These are the activations of a small neural network, seen along a few directions. Each row is one input.
Each table varies a few parts of the input and shows all the possible inputs, shuffled.
Descriptions start from the smaller parts, as in this example, which fits no table here: ring(5) and (point or line(11) or (values(2) and line(6))).
Shared parts are said once, and a part with two or three values counts as separate values.
In the rows, 128 means zero.

Other details of the inputs vary at random and push rows far along three fixed directions, the same in every table; ignore that.

A family of inputs:
r1: [117  97 180 125 181 142 141 109 159 113 173 138]
r2: [125  75 172 125 130 148 183 123 158  93 179 137]
r3: [155 145 136 143 145 129 127 115 141  52 194 139]
r4: [105  98 167 104 164 103 138 112 179  97 125 140]
r5: [130  88 165 101 137 142 167 100 155  97 190 117]
r6: [174 213  82 149 150 149  84 121  81 155 126 107]
r7: [148 138 182  95 144 147 146 100 105 164  33  83]
r8: [ 81 127 113 114  80  93 152 226 116 177 177 222]
r9: [159 145 133 148 150  83  47  88 177  84 182 120]
r10: [205 168  53 150 102 106 101 138  85 122 123  96]
r11: [159 198  69 127 132  89  73 127 112 129  94 117]
r12: [ 92 102 142 115 115 180 197 157 112 159  48 102]
r13: [162 170  60 132  91 129 112 119  87 155 135  92]
r14: [ 49 186 119 120  91 120 124 177 128 186 168 208]
r15: [135 107 151 131 169 178  99  99 191  78 144 120]
r16: [ 89  35 152 110 114 110 164 116 165 122 172 117]
r17: [116 133 100 139 129  96 103 156 107 181 146 154]
r18: [ 57 138  96 155  60 108 138 189 107 168 187 198]
r19: [ 73 143 157 105  81  71 116 185 122 216 176 224]
r20: [200 181  84 157 147  98  59  82  91  75  91  85]
r21: [200 211  77 126 131 140 109 152  87 108 116 117]
r22: [ 78 117 132 113 129 142 157 118 127 169  26  98]
r23: [136  77 142  78 112 129 195 128  91 171  66  86]
r24: [ 84 141 113 141  60 140 162 185 108 180 197 190]
r25: [105 139 159  87 142 143 169 128 115 159  47 122]
r26: [112 177 138 127 106 114 120 145  83 145 150 188]
r27: [187 175  58 152 115 101  93 133  77 101 105  96]
r28: [ 88 118 166 128 120 160 167 111  90 154  50 113]
r29: [120 135 125 121 136  97 124 166 102 187 151 174]
r30: [162  81 135 108 119 136 195 134  90 147  51  86]
r31: [161 139 143 144 158  91  89  91 137  58 165 141]
r32: [113 154 128 105 112 140 106 182 130 168 164 208]
r33: [105 109 140 139 122 146 151  96  90 148  20  85]
r34: [156 117  99 153 147 106  90 130 179  48 185 122]
r35: [104  71 144 136 152 159 105 110 200 100 136 132]
r36: [190 181  51 165  96 132 103 125  94 122 135  98]
r37: [127  94 151 123 135 160 154  84 161  89 179  89]
r38: [178 185  93 154 132 155 119 109  93  85 110  82]
r39: [103 115 154 122 118 139 132 104 121 184  40  87]
r40: [ 99 108 197 131 151 146 118  83 186 108 153 116]
r41: [132 130  97 162 134 134 101 127 175  66 183 125]
r42: [124  58 146 123 161 133 100 116 195  92 124 125]
r43: [150  82 156 112 171 131 102 120 188  85 142 142]
r44: [132  84 146 109 127 127 195 140  86 138  40  97]
r45: [ 81  71 156 152 162 139 132 103 176 128 162 125]
Description of these inputs: ring(5) and (line(4) or values(5)).
The inputs of r38 and r18 match in every part but the ring(5) part. If r37 is changed in the same way as r38 into r18, which row does it become?
Answer: r13
The inputs of r35 and r32 match in every part but the ring(5) part. If r22 is changed in the same way as r35 into r32, which row does it become?
Answer: r25

A family of inputs:
r46: [117  68 137 150 153 118 119 111 169  84 128 125]
r47: [102  67 161 114 138 103 138 149 188 117 170 165]
r48: [116 126 177 123 165 138 120  67 157 115 120 100]
r49: [132  86 131 144 162 111  95  85 179  79 119  99]
r50: [187 147 150 124 188 162 112  79 165  67 114  80]
r51: [166 186  98 129 110 143 131 142  86 144 196 144]
r52: [149  87 122 140 153 121 111 113 186  77 138 103]
r53: [ 46 126 113 141  62 122 163 196  82 215 111 173]
r54: [ 72 109  95 105  78 113 158 209  94 210  86 173]
r55: [165 110 160 104 188 134 126 102 166  68 123 109]
r56: [ 97 101 136 136 131 141 137  87 133 153  52  68]
r57: [161  89 113 155 145 162 147  87 152  69 165  66]
r58: [ 83 149 126 117  81 158 160 158  76 201  79 133]
r59: [133 125 104 123 117 163 154 140 105 171  19  76]
r60: [140 174 128 131 124  92 105 155 104 136 175 173]
r61: [ 93 145 125 114  87 167 151 162  90 212  76 140]
r62: [140 102 122 155 124 141 155  97 153  48 160  94]
r63: [155 142  86 122 135 165 138 127  97 136  19  63]
r64: [135 202  99 150 131 135  68 113 129 125 147 141]
r65: [166 138  61 148  97 110 119 150 103 129 193 128]
r66: [172 172 133 121 151 157 144 105  65 139  25  66]
r67: [153  90 152 138 167 102 122 100 154  66 134 100]
r68: [125 162  79 146 104  81  72 128 117 158 144 136]
r69: [123 155 110 128 114  68  81 131 124 159 159 157]
r70: [131 121 147 135 156 170 130 103 175  94 125 101]
r71: [112 153 135 110 100 100 104 179 126 175 204 216]
r72: [156 145  92 147 137 158 123 113  87 137  17  71]
r73: [133 165 123 119  90  91 143 168 105 125 216 199]
r74: [125 204 101 153 121 124  68 102 128 139 166 132]
r75: [ 93  49 166  99  97 112 221 152 115 141  99 136]
r76: [164 153  73 144 110 105  71 142 128 123 161 137]
r77: [140 114 172 114 177 117 110  88 161 101 112 121]
r78: [109 102 111 130 102 116 160 157  79 178  44 104]
r79: [153 111 168 129 183 122 112  97 158  76 137 133]
r80: [ 31  81 181 134 106 152 188 152 136 166 127 158]
r81: [156 160 115 135 147 179 134 104  80 143   6  70]
r82: [134  71 167  98 133 145 201 131 111 151 122 112]
r83: [170 128 115 102 124 118 138 124  73 152  29  74]
r84: [ 26  66 208  91 113 103 176 145 142 213 120 180]
r85: [158 186 115 116 116 100  94 145  96 139 164 157]
r86: [143 191  92 145  88 141 140 140  92 114 166 140]
r87: [149 170 123 112 127 107 104 164 129 148 164 176]
r88: [188 187  83 132 144  83  53 116 114 116 119 126]
r89: [130 182  78 159 119 114  62 123 134 125 151 141]
r90: [ 97  57 164  98 117 117 160 151 141 166 102 145]
r91: [177 182  67 153 118 140  71 121 117 117 130 103]
r92: [ 87  78 155 138 118 168 181 126 157 120 209 139]
r93: [ 93 106 175 107 157 151 149 130 173 103 161 158]
r94: [ 90  60 145 134 119 110 136 126 167 103 162 132]
r95: [ 71  93 190 100 119 153 180 132 124 160 108 140]
r96: [153 191 113 125 100 131 147 140  85 119 163 150]
r97: [114 176 130 122 106 129  98 159 131 156 207 199]
r98: [184  72 133 126 157 126 152  96 145  74 158  79]
r99: [ 84  85 145 148 121 135 128 114 175  91 181 129]
r100: [144 194  90 135 132 152  95 139 126 112 150 138]
r101: [ 80 109 188 120 156 136 126 104 174 120 151 159]
r102: [131  68 130 141 119 115 167 112 153  63 153 107]
r103: [168 170 131 120 157 163 130 107  76 143  24  90]
r104: [166 164  93 141 136  87  73 143 114 114 151 163]
r105: [114  76 150 110 153 105 130 140 182  88 168 156]
What do these inputs look like to the network?
Answer: ring(6) and (values(2) or line(8))
The inputs of r51 and r82 match in every part but the ring(6) part. If r101 is changed in the same way as r51 into r82, which row does it become?
Answer: r77
The inputs of r58 and r95 match in every part but the ring(6) part. If r61 is changed in the same way as r58 into r95, which row does it become?
Answer: r97
Which other rows does r73 become when the values(2) part takes its other values? List them by row number.
Answer: r82
Which other rows does r71 become when the line(8) part takes its other values? List them by row number.
Answer: r55, r60, r77, r79, r84, r85, r87
Which other rows agree with r69 in the ring(6) part? List them by row number.
Answer: r47, r67, r75, r83, r88, r90, r98, r104, r105

A family of inputs:
r106: [213 152 135 103 166 106  93  78 116  84  87  79]
r107: [ 97  88 162 100 134 128 169 140 120 202  65 122]
r108: [182 168 109 132 148 166  76  87 147  88  97  67]
r109: [129 111 168 135 173 163 139  81 156 104 148  80]
r110: [157 151 106 113 109 122 134 165  78 148 162 161]
r111: [150 153  91 118  98 104 137 170 107 157 157 140]
r112: [125  79 145 115 121 146 191 149  86 151  60 110]
r113: [152 171 122 109 129  94  94 144  90 153 140 161]
r114: [208 183 134 127 153 138 125  45  94  71 116  60]
r115: [118  77 125 128 110 166 173 147 101 181  67 109]
r116: [107  75 119 107 104 131 188 152 110 169  66  93]
r117: [ 98 159  83 137 111 111  96 154 123 163 135 171]
r118: [170 174  91 159 162 155  87  72 106  88 109  59]
r119: [ 91  65 128 140 121 106 141 134 182  80 201 150]
r120: [152 106 167 109 199 146 133  81 170  76 104 101]
r121: [ 78 106 166 133  90 136 200 112  88 168  66 102]
r122: [112  97 145  77 114 151 205 154 111 142  83 122]
r123: [ 86  73 154 136 154 110 114 112 192 113 183 146]
r124: [105 168 103 145 116 140 108 134 104 163 163 130]
r125: [138 145  92 154  97 113 119 170  97 134 165 155]
r126: [119 180  93 153  76 110 115 108  89 141 166 137]
r127: [126 173 109 132 138 114 106 150 122 141 126 168]
r128: [100  70 117 123  95 142 176 153  89 172  75 116]
r129: [174 181 131 125 173 158 114  90  96 102 121  87]
r130: [183 166 103 137 151 167  73  78 139  72  75  64]
r131: [ 76  86 139 136 108 122 163 158 180  88 189 160]
r132: [192 156 112 150 165 109  77  91 111  87  74  69]
r133: [ 99  95 171 134 148  93 112 126 163 100 178 170]
r134: [147 160  89 113  97 126 139 162 123 138 161 133]
r135: [ 91 109 194 102 141 154 131 129 186  98 184 176]
r136: [120 186 124 141  87 109 139 124  80 146 158 155]
r137: [133 160 109 137 100  74  87 149 111 142 135 155]
r138: [166 161  99 107 120 107 134 157  97 122 151 144]
r139: [114  97 161  99 117 104 157 135 100 166  41 122]
r140: [140 153  96 124  97  80  80 136 115 158 141 139]
r141: [ 90  77 140 105  98 105 150 131 106 181  42 115]
r142: [129 163  86 135 131 119  90 135 134 151 134 137]
r143: [ 86 126 158 123 133 159 175 136  84 173  69 117]
r144: [126 179 101 145  80 114 121 109  92 155 166 125]
r145: [111  76 162 153 142 140 143 139 170  84 203 180]
r146: [ 81  96 142 140 137 138 107 112 199  93 174 160]
r147: [153 113 173 106 186 164 132  80 174  72 104 103]
r148: [ 94  77 128 127 117 130 150 133 195  83 202 134]
r149: [137 175 104 127 133 114  98 146 137 159 158 157]
r150: [170  73 169 123 178 171 159  95 146  75 118 101]
r151: [103 177 115 159 120 134 114 145  98 147 151 140]
r152: [178 139  96 143 173 124  81  75 129  89  78  69]
r153: [ 87 110 184 127 139 148 119 129 194  81 182 173]
r154: [151 183 112 113 139 101  95 145 100 152 148 169]
r155: [111  88 138 105 115 126 198 162  98 152  60 119]
r156: [116 181 119 142 105 138  89 157 135 127 145 161]
r157: [113 145  70 129  82 121 130 163 121 127 154 147]
r158: [138 137  79 157 101 137 108 154 105 141 154 160]
r159: [189 166 120 125 164 156  98  91 150 105  99  81]
r160: [145 156 118 111  99  81  99 145 113 174 143 149]
r161: [ 90  91 172 136 162 102 121 123 183  95 187 177]
r162: [124 168 102 148 126  94  91 153 113 148 136 160]
r163: [ 99 126 150 108 127 155 161 145 115 167  44 138]
r164: [ 76  75 149 141 130  93  99 120 173 110 187 165]
r165: [230 148  94 136 152 141 109  98 108  92 124  60]
r166: [133 100 183 111 157 173 132  94 187  96 116  92]
r167: [ 72  97 148 122 130 137 169 152 125 178  43 132]
r168: [151 167 111 124 119  92  85 144 107 167 153 147]
r169: [100 107 171 110  95 142 202 102  96 185  85  94]
r170: [127 142 105 132 116  95  85 136 114 160 139 137]
r171: [ 91  94 145 123 119 123 162 152 177  77 198 169]
r172: [ 79  98 165 146 144 136 122 125 203  89 170 163]
r173: [170  72 157 140 167 166 146  95 167  86 140  90]
r174: [126 177  87 132 109 134  89 144 129 160 134 148]
r175: [148  65 154 160 162 164 152 104 156  73 104  92]
r176: [140 151  87 146 105  98 125 166 113 117 150 141]
r177: [105  67 126 115  98 147 185 154  93 187  74 104]
What do these inputs look like to the network?
Answer: ring(6) and (values(2) or line(4) or line(6))
The inputs of r128 and r112 match in every part but the ring(6) part. If r130 is changed in the same way as r128 into r112, which row does it become?
Answer: r153
Which other rows does r158 become when the ring(6) part takes its other values? List them by row number.
Answer: r115, r145, r150, r173, r175
A walk changes only the line(6) part. It starts at r106 and steps to r113. List the rest of the walk in order.
Answer: r154, r120, r147, r135
A walk changes only the line(6) part. It starts at r141 and steps to r164. List the rest of the walk in order.
Answer: r152, r117, r146, r130
